[[  2   3  -3   0  -3   3   3  -2   4   0   0  -2   1  -2  -3   0]
 [ 16 -30  -8 -10  23  21 -18 -39  -7  20  26 -17  -8  20 -33 -15]
 [ 13 -25  -6  -8  19  18 -15 -33  -6  17  22 -14  -6  17 -28 -12]
 [ 22  37 -42  -7 -42  23  28 -23  38  -7 -26 -18   8 -32 -38  -3]
 [-14 -27  16  -2  20 -14 -20   3 -24   2  12   3  -9  14  11  -5]
 [ 32  56 -60  -8 -61  33  43 -29  56 -11 -39 -24  13 -47 -52  -3]
 [  3   5  -1   2  -2   3   5   2   5   1  -1   1   3  -1   0   2]
 [  8   1  -1   1   5   9   2  -4   5   7   6   0   3   5  -5   1]]
The first entry, reading row by row is 2
The 3rd entry on the diagonal from the top-right corner is 17
Find the entry in the bottom-right corner.
A: 1
The top-right entry: 0
Find the second entry, reading row by row.
A: 3
The second entry on the diagonal from the top-right corner -> -33
The fourth entry, reading row by row: 0
Find the entry just right of 4.
A: 0
The third entry in reading order is -3
Find the entry just left of 26.
A: 20
Find the second smallest entry.
A: -60
Find the entry just left of 38.
A: -23
The entry just left of -10 -> -8
Find the largest entry in the first row.
A: 4
The largest entry in the last row is 9
The bottom-left entry: 8
Find the 5th-last entry, reading row by row.
A: 0
Find the 2nd entry on the main diagonal.
A: -30
The entry directly below -27 -> 56
The third entry from the end, reading row by row -> 5
The 5th entry in reading order: -3
Find the entry directly above -26.
A: 22
Find the minimum.
A: -61
Find the entry just right of 12.
A: 3
Find the largest entry in the last column.
A: 2
The entry directly below -60 is -1
The entry just left of the smallest entry is -8
The entry just left of 6 -> 7
The entry directly above -29 -> 3
Find the smallest entry in the first column.
A: -14

Questions about the matrix below. Indices start at 0.
1) Give the entry at row 2, column 1.
2) Give the entry in the top-left corner.
3) Give the entry in the top-right corner.
4) Give the largest entry.
5) Give the entry just right of 14.
6) Give the entry in the bottom-left corner.
7) Give the entry at row 2, column 0.
8) Give the entry in row 0 and column 2.
[[ 32 -64  -7   0   2  -7  -2  11]
 [  1 -17  16 -23  35 -11  15  39]
 [-41  40  -3 -20  32 -34  -1  15]
 [-44  35  19 -25  47   8 -15 -42]
 [  1  29  -2  10   7  16 -12  49]
 [ -2  10   8  21 -34  39 -25 -72]
 [  8 -78 -16 -34  17  -1  21 -32]
 [  0 -33 -17  17  12   6   1 -19]
 [ 39  10  -6 -24  26 -14  -2 -10]
 [-24  37 -14 -43   0  10  -5  31]
 [  4   6  -8   5  37  10  21   6]
 [ 29 -22   8  14 -40   4 -11 -13]
 [-21  25 -12 -17  -3 -14 -19  13]]
1) 40
2) 32
3) 11
4) 49
5) -40
6) -21
7) -41
8) -7

grid =
array([  44.8, -156.7,   29.2,  152.8,  144.9, -119.4,  130.3, -208.6,
        -57.5,   29.3,  187.1, -127.8,   81.0, -173.5])
The entry just left of 130.3: -119.4
The entry just right of -119.4 -> 130.3
Which number is the entry just right of 152.8? 144.9
Which number is the smallest entry? -208.6
Which number is the entry just right of 29.2? 152.8
The entry just right of -127.8 -> 81.0

X =
[[-0.5 -0.5 -0.7 -0.7 -0.7 -0.6 -0.5 -0.7 -0.7 -0.6 -0.7 -0.5 -0.6 -0.6
  -0.7]
 [-1.0 -1.3  0.1 -0.3 -0.9 -0.7 -1.5 -0.6 -0.7 -0.8 -0.5 -0.4 -0.5 -0.7
  -0.8]
 [-2.1 -1.1 -0.5 -1.4  0.0 -0.7  0.0 -1.4 -1.9 -0.7  2.1 -0.4 -1.4 -1.2
  -0.8]
 [-1.0 -1.1 -0.6 -0.4 -0.4 -0.4 -1.4 -0.3 -0.7 -0.5 -0.9 -0.6 -0.7 -0.6
  -0.6]
 [-0.2 -0.1 -0.6 -0.9 -0.6 -0.7  0.1 -0.7 -0.3 -0.6 -0.6 -0.2 -0.7 -0.5
  -0.8]
 [-0.6 -0.7 -0.5 -0.6 -1.0 -0.8 -0.7 -1.2 -0.5 -1.0 -0.3 -0.2 -0.4 -0.8
  -0.6]]
Which number is the entry just left of the largest entry?
A: -0.7
Which number is the 1st entry in reading order?
A: -0.5
The entry just right of the largest entry: -0.4
The third smallest entry is -1.5
Which number is the entry just right of the smallest entry?
A: -1.1
The smallest entry: -2.1

Read these off the array that follows.
1) Which number is the entry just left of -49.523?
2) Which number is the entry just left of 52.911?
3) Which number is the entry directly below -29.937?
4) Which number is the entry directly above 3.870?
5) Which number is the entry in the bottom-right corner?
6) Which number is the entry in the top-left corner?
7) Which number is the entry directly above 63.250?
8) Which number is the entry directly above 2.552?
  23.686    34.303    78.921    46.545   -87.276   -13.680   -72.327    50.949    21.814    -6.286   -46.195
 -50.105    17.046   -49.523   -98.662   -88.294    -0.968    16.526    70.918    58.918   -18.665   -61.765
 -34.305   -21.626    47.923   -48.367    -2.663    18.649   -77.260    54.659   -14.026    -6.605    45.393
 -19.107    -7.477    43.285    59.983   -23.762   -37.380   -12.021   -46.665     2.552    19.920   -46.765
  24.616    35.209  -100.329   -20.154   -79.147    20.215    18.104     3.338   -55.310   -29.457    57.100
  -2.601   -22.112  -148.021   -20.819   -36.068     6.468    71.129    61.020   -33.543    -7.223    52.911
 -16.652   -53.463  -110.684   -95.010   -11.228     4.958    94.434   -64.660     5.471     0.937    89.422
 -17.136   -59.647     3.870  -129.783    -1.595   -17.096   -39.605   -58.352   -17.227    13.592   -66.503
  -5.770   -13.597   -46.660     2.563   174.896    49.007    -6.927  -177.611    -6.045    17.410  -146.239
  21.011   -29.937  -172.301   -56.075    86.566   -25.823    80.617     9.537    54.256   -33.816   -68.279
  16.745   -69.559    -6.016   -30.944   -81.381    25.970   -79.936   -38.361   -22.309   -20.366    51.524
 -31.793   -70.088    63.250    52.315    62.169    -2.272    41.831   145.917    31.973    46.543    76.844
 -32.840    -7.020   -38.689   -64.407  -161.909     8.789   -33.823    35.377    -4.429   -28.505   -10.851
1) 17.046
2) -7.223
3) -69.559
4) -110.684
5) -10.851
6) 23.686
7) -6.016
8) -14.026
